Each row below holds a small network's activations on one record, seen along a few directions.
Records have a field called NAZ. Each example row is followed by its value.
The largest differences between rows may come from other fields.
[ -3 -10 -15 -43 -34  14  11 -30 -14 -25  10   7  52 -29  -8 -19  14] : sitam
[  5   7 -30   1  21  28   3 -10  22   5  -1 -12 -20  14  22  12 -17] : dulag
[ 20  27 -27  12  13  28  39  14 -10  -6  -5   5 -11   8  17  25  12] : datim
[ 20  24 -20  27 -35 -10 -10  -9 -28   4  -3 -12   8 -12   1   7   0] : gageb
[  2 -10 -12 -25 -25  11  15  -4 -46  -2  16  -6   5 -33  25 -20  -6] : dulag
[-13 -45   2 -45  -6  16  10  -7   4   2 -17  14  35 -18  26  -7 -19] : fopib
[ 12  17  -4 -86 -92  -2 -24  -9  23 -44 -65 -25   7 -27  90 -43 -23] : vavo
[  8  15 -25  10  15  19  40  -6   6   3   1 -21 -23 -19 -15  27  -8] : datim
[-10  12   6 -34  22   2  32  -2  -8  -8  48  31  35  -1 -23 -11  26] : sitam
[-18  -8 -17  65  84  34  14  25  11   4  34  -2   0  10 -24  23   3] : lir
[ 23 -41   1  -5  -6  11  -4 -38   6 -10  13  -3 -11  11  26   2  32] : virev
[ 32  10   6  18  19 -26  33  20   9  12  54   4 -46  25 -25  13 -12] : virev
[ -8  -7  13   2  52  14   1  19 -17 -13 -36  44 -49   8 -42 -12  14] : negu
[-19  11   9  56  61  36   9   8 -24   9  -6  -9 -38   0 -19   2  23] : tope
[-17 -33  21 -49 -22 -13 -27  -9   0 -15 -14  14  26 -10  -8  28 -26] : fopib
[ 15   8 -15  -2 -34 -11 -32   1 -14   9 -23 -11  12  -9  16   4 -27] : tope
[ 30 -39  18 -31 -31 -10 -12 -24  33  31 -29  -6 -10  -8   3 -31  15] : gurep
[-33 -11  27  15  16  11  10   9  29 -33  -2   4 -29  33  16   0 -12] : negu
[  4  -7  16 -25 -16  29  17 -25 -21   7 -20  46 -20  -5  23  11 -25] : dulag
[-32   1  -6 -65 -57 -16  18  -2  16 -35 -12 -11   2   6  14 -59  -5] : gurep
[  3  35   5 -32  13   0 -30 -25   1  -7  17 -19   3  36  14 -12 -18] : feme
[ 18  32 -33   7  38 -10  -6  20 -13  -8 -17  -7  14   6  17 -16 -13] : tope
[ -7 -21  14  26  83 -12  34  35 -19   0   1  33 -20  17 -40  13  14] : negu
[ -9 -15   7 -79 -89 -31 -32 -55  -5 -18 -37 -18   8 -42  21 -18  23] : gurep
[ 18  20 -17   5  -5 -16   0  10   0  12  21  13 -22  34   3  34  17] : virev
[ 14   3  -3  21 -49 -15  -4  35   0 -51  11 -16  -5 -34  -1  -7  11] : datim
[ -6   2 -13 -23 -42   8 -59 -31  14  -4 -40   2  20 -32  32  23 -17] : lir
[ -6 -27   0 -94 -68  -5 -51 -47  24  -7 -58  27   8 -26  35  24 -47] : fopib
[ -8  32  -9 -53 -16  22  23 -12   3 -12 -34   0   2 -16   6   9 -16] : vavo
[ -4  32 -22  65  52  21   4  -2 -26  -6  23  -5 -33  32 -63 -23  21] : gageb
[ 11   6 -36  51  13  33 -16 -15 -23 -11 -17  34  -6   1 -20 -46  19] : gageb
[ 12 -29 -19 -52 -34  18 -17 -33  31   3 -42  -8  12 -16  10  -1 -54] : fopib
[ 14 -12  15 -13   0  14  30 -15 -23 -25  31  45  25  12 -41  18  18] : sitam
[-30   7 -19 -43 -27  -3 -41  12  -4  26  18 -22  -1   0  30   4  -3] : dulag
[ 20  28   5  -2  28   7  43   4 -22  -9   5  30 -25 -16   2  27   7] : datim
[ 22   7 -31   2  17   3  17  -5   0  -6  15 -27 -22  34  -2  23  -2] : virev
[-10   9   7 -68 -70  46  16 -37  -9  -9 -49  -1   6 -15  14  13 -29] : vavo
[-13  -2  -4 -51 -44  -1 -49 -46   7 -11 -39  23  19 -53  24  18 -28] : lir
[ -3  33 -14 -27   8  10 -18 -15   7   3  -1 -36   8  31   5 -13 -24] : feme
[ 35 -18 -20 -18 -28  29  -1 -43  25 -14 -25  -8   8   1  23  21 -18] : sitam
[ 24  39 -10  35  46 -27 -16  34  -3  17   5   5   4  -5  -5  -4  -8] : tope
[ 14 -27  32  -8  -9 -21  -1 -23   9  52   0  -5   3   8   4 -34 -11] : feme
[ -4  41   0 -18 -24   9   6   7  16   6 -32 -10   4  -4   5  29   0] : vavo
[  8 -11  28  30 -19 -38   2   9  18  -8   0  13   6  29   3 -34 -13] : feme
[ -7   7  -9  82 101 -13  49  16 -32  14  41  55 -27  12 -43  -2  22] : gageb
[ 26  18   7  25   2  12 -19   3   8  16 -14  23  30 -20   5   4  -5] : lir
[ 17 -34  29   8  33 -10 -25   5 -25 -28  -6 -27   5  30 -14   3  -4] : negu
[-35  20  12 -45 -58 -35  12 -13  20 -36  -1   2 -20   4  -2   8 -28] : gurep

Here are new rows. What is NAZ for each?
[  8  51   7   6  16 -13  -5  20  -1  31  11  10  17  24 -17 -10  -5] : feme
[-24 -26  -4  38  17   8  27  23   3 -32  14  28  13 -18  -4 -10 -33] : lir
[-53  18  -3   6  37 -12 -22  18 -15   3  39  13  21 -16 -45  20  -5] : lir
[ -5 -10 -16 -15 -20 -16   4  -3  34  19 -34  -6 -12   5  17  -1  43] : gurep
[  5  18 -21   8 -51 -13 -30 -29 -23  -4  -5 -14   5 -14  11  10  -1] : gageb
[-14  -3   3  -8 -67   4   2  27  15 -24  -2 -20 -16 -23  29  -4  15] : datim
[  6   9 -33 -13 -22 -22  -6  -5   4   4   1  -9 -25  20   6  40   8] : virev
[-16   8 -33 -16 -16   0 -23 -10  25  15 -17   7 -23   3  32  32  -8] : dulag
[ 18   2   9 -11   1  26 -45 -44   9 -23 -16  -5  13 -14  38   7 -19] : lir
[  7  31   4 -42 -44   6 -37   1  13  18 -34  -1 -20   9  -5 -55  34] : gurep
[ 27  17   6  17  -2   5 -21 -43 -29 -25  16 -23  -6   4  16   0  -5] : gageb
[ -6 -29   3  -4 -15 -26 -38  14 -18  -8 -28 -18  16  12 -16  11  -2] : negu
[ -6  30 -26   7  -7 -27  28   3  -5 -45  15   5  -9 -14   9 -34 -25] : gageb
[  9 -24 -31  -6  -4  23  -9 -24  29 -18   1  -1  38 -25 -39 -10   4] : sitam
[ -8 -12  -1  33  39 -13  13  16 -51  -3  -1   5  12 -12 -18  -9 -21] : tope
[-15 -36   4 -18   3  21   3 -17  21   8  -5 -21  44 -34   4 -12 -10] : fopib
[-26  -4  -3  17 -23 -28  -4 -44 -42  10  30   9  10 -34  -5  -7  11] : gageb
[-14 -29  30 -27 -27 -28  17 -30  11 -16 -18  30  -1  -4  48 -44 -18] : feme
[ -2  24 -22   3  11  -7 -12  26  14  -6  34  11  41  20 -54   1  25] : sitam
[-18 -51 -15 -72 -58   2 -44 -21   3  17  -9  12 -17 -32  48   6 -25] : dulag
[ -7   6  17 103  72 -34  33  68  -9  10  42  17   8  21 -33   1 -17] : tope
[ 28  -9   1 -20 -47   9 -23 -31  23   4 -29  28   6   1  27  44   0] : sitam
[ 15  22 -32   5  40  12 -21  -9  29 -13 -11 -16  17 -17  17  -7 -15] : lir
[-30  -4  17 -20 -46  34  23 -38 -12  25 -31 -10  23  26  42 -25  12] : feme
